[137 140 130 117 128 110 151] | 117
[ 99 157 120 124 113] | 120
[126 140 150 120 144] | 150
[129 139 124 125 130 106 134] | 125
[145 147 130 102 107 146 127] | 102
[149 150 137 157 107] | 137
---
[121 133  99 120 134] ⇒ 134, 99

[123 132 126 150 121] ⇒ 150, 121

[128 135 139 131 125 104] ⇒ 139, 104

[[130 145 140 127]
 [103 124 116 117]
 [139 119 132 134]] ⇒ 145, 103

[[114 114 106 142 122 113 124]
 [143 153 118 107 154 139 141]] ⇒ 154, 106

[117 120 151 114] ⇒ 151, 114

[102 142 122 140 123] ⇒ 142, 102
---
[[150 107 126 131 112]
 [103 111 118 140 131]
 [142 111 153 113 112]]: 126

[[125 147 110 148 105]
 [116 132 127 127 116]
 [120 112 142 136 117]]: 110

[[152 112 118 140 138]
 [109 149 146 117 123]
 [153 111 120 136 135]]: 118

[[117 147 153 153 112]
 [120 143 150 149 115]
 [143 113 110 110 150]]: 153

[[137 125 140 139 140]
 [140 113 139 150 136]
 [110 150 112 101 107]]: 140

[[118 128 144 155 147]
 [139 130 117 111 116]
 [121 126 138 147 140]]: 144

[[120 112 144 141 118]
 [147 115 119 125 143]
 [130 130 123 139 107]]: 144
---
[[124 105 140 144 124 129 138]
 [131 114 123 138 132 100 137]
 [125 127 123 122 126 114 140]
 [128 113 124 139 130  98 136]
 [127 147 125 106 121 152 128]
 [128 152 132 109 139 141 125]
 [122 150 128 112 136 140 122]
 [138 152 137 117 140 141 119]] yields 124

[[134 119 125 130 122 131 126 132 123 122 121 130 121 121 121 137]
 [130 122 144 113 128 121 122 131 127 113 144 137 140 127 127 138]
 [137 125 121 131 129 127 113 126 132 135 139 133 135 131 136 139]
 [134 124 131 128 125 116 123 142 139 124 114 139 130 118 137 122]
 [128 126 126 137 132 132 132 133 130 135 107 127 132 128 127 118]
 [136 122 113 127 121 130 116 130 135 132 128 125 124 120 143 129]
 [135 139 113 125 124 132 127 116 120 121 132 124 132 126 134 126]
 [132 127 114 130 130 139 120 123 122 126 137 131 130 129 123 131]
 [133 139 129 137 127 132 117 121 127 125 149 130 132 124 134 138]
 [121 125 135 127 127 129 127 136 129 130 113 130 137 128 135 130]
 [131 117 124 142 122 131 130 130 133 136 131 137 125 115 127 131]] yields 121

[[123 126 130 123 127 125 125 126 131 132 129 128]
 [131 137 134 131 132 119 131 123 125 129 126 125]
 [129 125 130 117 126 129 127 129 128 127 130 129]
 [130 131 132 123 128 125 128 126 126 128 128 127]
 [118 121 127 122 125 108 120 121 130 140 139 129]
 [129 125 130 118 126 128 126 129 128 127 130 129]
 [128 124 129 116 125 130 126 130 128 127 131 129]
 [125 128 130 123 128 133 128 129 131 127 124 128]
 [135 157 143 154 143 102 138 112 119 132 119 117]
 [126 129 131 123 128 135 128 130 132 126 123 128]] yields 132

[[136 111 123 153 142 122 154 129 122 128 123 133]
 [133 119 117 142 136 136 147 137 143 119 120 125]
 [127 111 125 148 140 129 143 126 125 128 122 123]
 [135 117 116 146 131 129 145 132 150 126 115 126]
 [137 116 120 147 144 128 150 133 139 126 125 121]
 [130 120 118 148 140 131 150 139 137 116 120 130]
 [128 117 126 151 136 136 136 130 138 126 110 122]
 [132 115 124 154 141 126 142 128 137 128 121 122]] yields 128

[[114 135 127 144 103 102]
 [135 119 126 111 146 145]
 [127 117 121 113 133 133]
 [136 119 126 110 147 147]
 [128 117 122 112 135 135]] yields 144

[[122 118 126 130 121 139 130 125 126 134]
 [123 125 142 125 126 129 124 127 123 134]
 [116 124 123 137 130 131 129 121 137 128]
 [145 141 130 125 131 136 132 126 141 127]
 [134 121 122 130 132 135 124 142 127 126]
 [114 135 134 129 133 129 124 126 113 128]
 [128 117 123 133 120 127 129 134 125 127]
 [119 131 127 130 123 115 137 136 131 125]
 [133 134 124 128 125 125 124 125 140 125]
 [124 119 121 132 124 130 132 129 108 131]
 [131 127 134 135 128 130 128 125 115 125]
 [126 153 130 124 127 133 130 130 120 131]] yields 125

[[141 152 134 152 131 150]
 [149 134 153 141 125 145]
 [145 141 114 103 141 115]
 [108 149 133 128 125 134]
 [138 150 135 123 108 141]
 [145 153 117 120 129 103]
 [106 124 153 126 125 111]
 [119 136 123 138 140 120]
 [103 108 148 150 135 105]
 [113 112 116 108 131 136]
 [128 114 127 146 152 122]] yields 152
